These are the activations of a small neural network, seen along a few directions. Each row is one input.
In each table, some parts of the input vary, and every possible input appears once, in random order.
A made-up example of a description, with smaller parts first: ring(5) and (point or ring(11) or (values(2) and line(6))).
Shared parts are said once, and a part with two or three values counts as separate values.

Other details of the inputs vary at random and push rows far along two fixed directions, the same in every table; ignore that.

Table:
x1: [-5.08  1.78  6.23  0.99  8.26  0.27 -2.02  3.52 -1.04 -1.43  0.41]
x2: [-1.43 -3.51 -2.53  1.87 -2.08 -2.56 -2.22 -3.54  1.67  0.01 -0.57]
x3: [ 2.55 -5.55 -3.95  2.43 -7.45 -5.28 -3.88 -7.07  2.39  0.37  2.89]
x4: [-0.04  6.29  3.48 -0.30  5.50  2.48 -0.89  4.93  3.80  0.26  2.41]
x5: [ 1.21 -0.02 -3.73  2.04 -3.09  2.58  1.14 -1.06  1.17 -1.62 -3.34]
x6: [ 2.40 -2.71 -6.83  2.78 -0.96  3.21 -3.45  7.76 -5.20  7.87 -0.62]
x7: [ 2.25 -3.49 -3.69  0.04 -7.97  1.61  2.45 -7.25  2.09 -1.10 -3.57]
x8: [-4.40  0.70  5.39 -2.39  6.74  0.08 -2.70  2.59  0.69  1.03  4.56]
x9: [-0.15  6.83  4.84 -3.25 -0.67 -4.33  5.86 -5.91  8.46 -9.14 -1.22]
x10: [-0.81  5.91  2.56  0.69  6.08  2.55 -0.56  5.39  2.79 -0.76  1.51]
x11: [ 1.23 -2.43 -6.10  1.48 -5.56 -2.18  2.71 -3.70 -3.28 -2.36 -5.30]
x12: [-1.11  5.41  5.80 -2.68  4.75  3.89  0.48  3.54  2.93  1.18  3.07]
x13: [-1.43 -7.23 -4.72  5.48  1.39  5.98 -5.26  5.48 -5.59  8.44 -1.36]
x14: [ 6.39  2.29 -2.01  0.94 -5.65 -1.05 -1.69 -4.16  5.33 -0.02  1.88]
x15: [ 5.71 -2.15 -4.19  1.46 -3.39  0.95 -5.29  7.66 -4.02  9.46  6.53]
x16: [-3.64  0.94  5.17 -1.33  7.17 -0.86 -2.82  3.97  1.48  0.97  4.47]
x17: [-1.46  3.81  5.75 -5.92 -0.93 -6.81  7.45 -6.85 -0.28 -9.52 -0.83]
x18: [ 2.10 -4.03 -4.27 -0.29 -6.25 -0.98  4.09 -5.33 -3.76 -1.77 -4.86]
x19: [-1.49  4.50  4.93 -4.80  4.71 -0.13  1.53  4.93 -2.72  0.73  3.88]
x20: [ 2.99 -3.79 -6.40  0.61 -1.85  3.45 -3.50  8.54 -4.50  9.62  1.80]
x21: [-0.42  5.48  4.07 -2.73  5.65 -1.88  0.30  5.87 -1.53  0.29  2.73]
x22: [-0.04 -7.43 -3.16  0.44 -5.18 -1.62 -0.28 -7.85  0.16 -0.95 -2.66]
x23: [-0.62  4.92  6.54 -3.11  0.33 -2.09  7.07 -6.90  4.27 -9.46 -3.18]
x24: [-3.38  0.28  1.60  2.42  4.66 -0.92 -2.89  2.80  0.38  0.88  0.86]
x25: [-1.66 -6.03 -0.95  1.25 -1.33  0.07  0.00 -4.80 -1.05 -0.29 -2.71]
x26: [-0.93  1.86  1.27 -0.70  3.16  1.57  2.55  2.63 -5.03 -1.09 -1.29]
x27: [ 1.26 -2.62 -5.12  2.57 -6.05  1.98  1.83 -5.21  0.39 -1.60 -5.48]
Description of these inputs: values(3) and (point or ring(8)).
The inputs of x20 and x16 match in every part but the values(3) part. If x19 is changed in the same way as x20 into x16, which row does it become? -> x8
List by row number the other rows that have the values(3) part in common with x7. -> x4, x5, x9, x10, x12, x14, x23, x27

Table:
x28: [-3.47  1.87  6.50 -0.49  7.13  0.75 -2.82  3.37  2.08 -0.33  3.36]
x29: [-0.86  4.78  1.85 -0.90 -0.38 -5.19  5.23 -6.71  2.69 -8.48 -4.03]
x30: [ 1.09 -0.48  1.95 -1.74 -4.37 -2.11  5.63 -7.63  2.54 -6.14 -4.41]
x31: [-0.80  3.66  6.40 -2.72  5.26  0.73 -2.14  5.76  2.05  3.04  5.12]
x32: [ 1.20 -4.00 -8.09  4.02 -5.48  0.92 -0.51 -0.55 -0.96  2.99 -4.33]
x33: [ 1.43 -5.30 -5.65  4.46 -5.04  3.81 -2.68 -2.38  0.44  3.41 -2.47]
x34: [-0.02  1.28  0.46  0.68 -3.80 -3.67  4.23 -7.64  1.81 -7.03 -5.12]
x35: [ 1.44  5.39  2.87 -2.32 -2.32 -4.17  5.22 -6.45  3.06 -9.07 -2.34]
x36: [-2.76 -2.25 -3.53 -0.05 -1.71  3.69 -0.42  1.07 -3.72  2.28 -4.85]
x37: [ 2.51 -5.42 -5.48  2.80 -5.05 -0.28 -1.70  0.19 -3.76  3.10 -0.70]
x38: [-1.03  0.81  0.85  1.61  3.09 -0.57 -0.72  3.02 -2.09 -0.10 -0.29]
x39: [ 0.58 -4.59 -5.30 -1.70 -6.13 -1.10  2.71 -2.73 -2.95  2.31 -2.74]
x40: [-0.92 -5.92 -6.12 -0.54 -4.46 -0.11  0.31 -1.90 -5.05  1.85 -2.38]
x41: [-3.46  1.56  9.13 -1.59  8.79  2.52  0.02  4.68 -1.83 -0.25  1.27]
x42: [ 3.00 -1.34 -4.82  1.38 -3.66  1.10 -1.84  3.97 -2.52  4.85  1.13]
x43: [-0.49 -2.87 -3.57  3.37  0.29  0.41 -2.19  3.81 -2.87  3.27 -0.28]
x44: [-0.07 -1.50 -3.45  2.53 -0.81  2.19 -1.50  0.34  2.74  2.96 -1.24]
x45: [-3.14  2.42  4.39 -0.47  7.49  0.22 -2.76  4.37  1.56  0.34  2.96]
x46: [ 1.08 -2.95 -4.17  2.41 -0.46 -0.49 -2.60  4.09 -3.98  5.50  0.86]
x47: [ 2.52 -4.77 -6.63  2.93 -4.66 -0.80 -1.11 -0.38 -3.45  2.66 -0.67]
x48: [ 1.78 -7.37 -3.88  0.53 -3.44  0.98  0.22 -3.01 -2.78  3.11 -0.91]
x49: [-4.66  0.44  2.46 -3.53  0.06 -4.76  5.58 -6.44 -0.09 -9.33 -3.88]
x50: [ 3.29 -1.41 -3.33 -0.53 -2.46  1.05 -2.36  3.93 -0.52  5.30  1.61]
x51: [-1.02  5.59  5.90 -0.63  5.19  3.77 -0.36  2.83  1.96 -0.58  3.70]
x52: [ 1.44 -6.20 -5.04  2.18 -4.90  0.96 -3.84 -1.85 -1.14  4.36  1.36]
x53: [-1.84  1.58  5.17 -2.04 -0.56 -2.79  6.05 -8.14  2.72 -7.32 -5.23]
x54: [ 0.26 -4.18 -1.91  0.81 -1.11  1.68 -5.64  2.22 -0.68  5.47  2.52]
x55: [-0.59  4.51  3.50 -1.60  5.96  3.57 -1.20  6.74  2.90  2.08  4.12]
x56: [-3.42  2.48  6.75  0.47  8.36  2.64 -3.53  4.14 -0.25  0.35  4.08]
x57: [-0.95  2.90  4.07 -1.32  6.68 -1.74 -2.87  6.03 -1.20  2.89  4.12]
x58: [ 0.83  1.47  0.69 -1.71 -5.00 -4.99  3.51 -9.31  3.47 -5.20  0.51]
x59: [-0.31 -2.16 -2.56  2.45  2.45  0.93 -3.59  4.85 -1.70  5.46 -0.01]
x60: [-2.31  4.08  3.63 -0.43  7.29  1.33 -0.71  5.77  1.94  0.95  1.58]
x61: [ 0.88  4.66  5.95 -2.07  5.19  1.20 -0.96  4.88 -0.56  1.03  4.84]
x62: [ 2.72  1.99 -0.43 -1.01  0.30 -0.50 -0.12  3.39 -2.19  1.39  2.59]
x63: [-0.13 -3.57 -2.25  2.57  0.35  2.49 -3.45  1.06 -2.12  2.39 -0.03]
x64: [-2.25  4.02  6.74  0.44  9.11  1.16 -1.01  6.05 -2.28 -0.41  3.30]
x65: [ 2.50 -2.91 -1.01  0.23 -0.37  3.91 -0.21  2.22 -3.48  5.88  0.97]
x66: [ 0.15  3.05  2.89 -3.94 -2.30 -6.85  4.06 -6.55  5.73 -6.34  0.80]
x67: [ 1.41  6.02  4.81 -1.38  5.50  3.26  0.55  2.87  1.10 -1.94  2.71]
x68: [-1.56  5.07  5.60  0.20  7.84  3.77 -1.08  3.80  0.31 -1.29  2.01]
x69: [ 0.74  0.40  0.27 -1.84 -3.46 -6.07  2.43 -9.47  1.01 -6.06 -0.77]
x70: [ 1.44 -5.24 -6.51  1.29 -4.43 -1.24 -3.57 -1.95 -0.17  4.31 -0.08]
x71: [ 1.88 -5.14 -7.09  2.36 -6.57  3.32 -2.02 -1.76  2.34  4.25 -0.99]
x72: [ 0.63  5.04  1.89 -2.25 -2.77 -4.94  5.37 -4.61  4.13 -8.86 -2.04]
x73: [ 1.25  3.03 -0.46 -0.68 -5.08 -3.73  5.26 -6.14  2.49 -7.72 -3.27]
x74: [-3.68  4.12  4.77 -4.21  5.48  2.64  3.32  4.39 -1.53 -0.91  0.05]
x75: [-0.14 -5.43 -6.68  4.13 -6.02  3.58 -2.76 -2.26  1.71  3.38 -2.32]
x76: [ 3.54 -2.19 -3.02  0.75 -2.32  2.54 -2.22  4.38 -3.08  4.40  1.64]
x77: [ 0.30  4.97  1.48 -2.89 -2.70 -5.01  4.81 -6.37  6.17 -8.20 -1.83]
What do these inputs look like to the network? -> ring(5) and (values(2) or ring(8))
The inputs of x42 and x43 match in every part but the ring(5) part. If x62 is changed in the same way as x42 into x43, which row does it become? -> x38
The inputs of x75 and x54 match in every part but the ring(5) part. If x36 is changed in the same way as x75 into x54, which row does it become? -> x40
List by row number the other rows that have the ring(5) part in common with x71. -> x30, x35, x51, x55, x67, x72, x73, x74, x77
Change only the ring(5) part in x45. List by row number the other rows that result. -> x44, x55, x66, x70
Change only the ring(5) part in x33. List by row number the other rows that result. -> x51, x52, x56, x58
Change only the values(2) part in x39. List by row number the other rows that result. -> x65
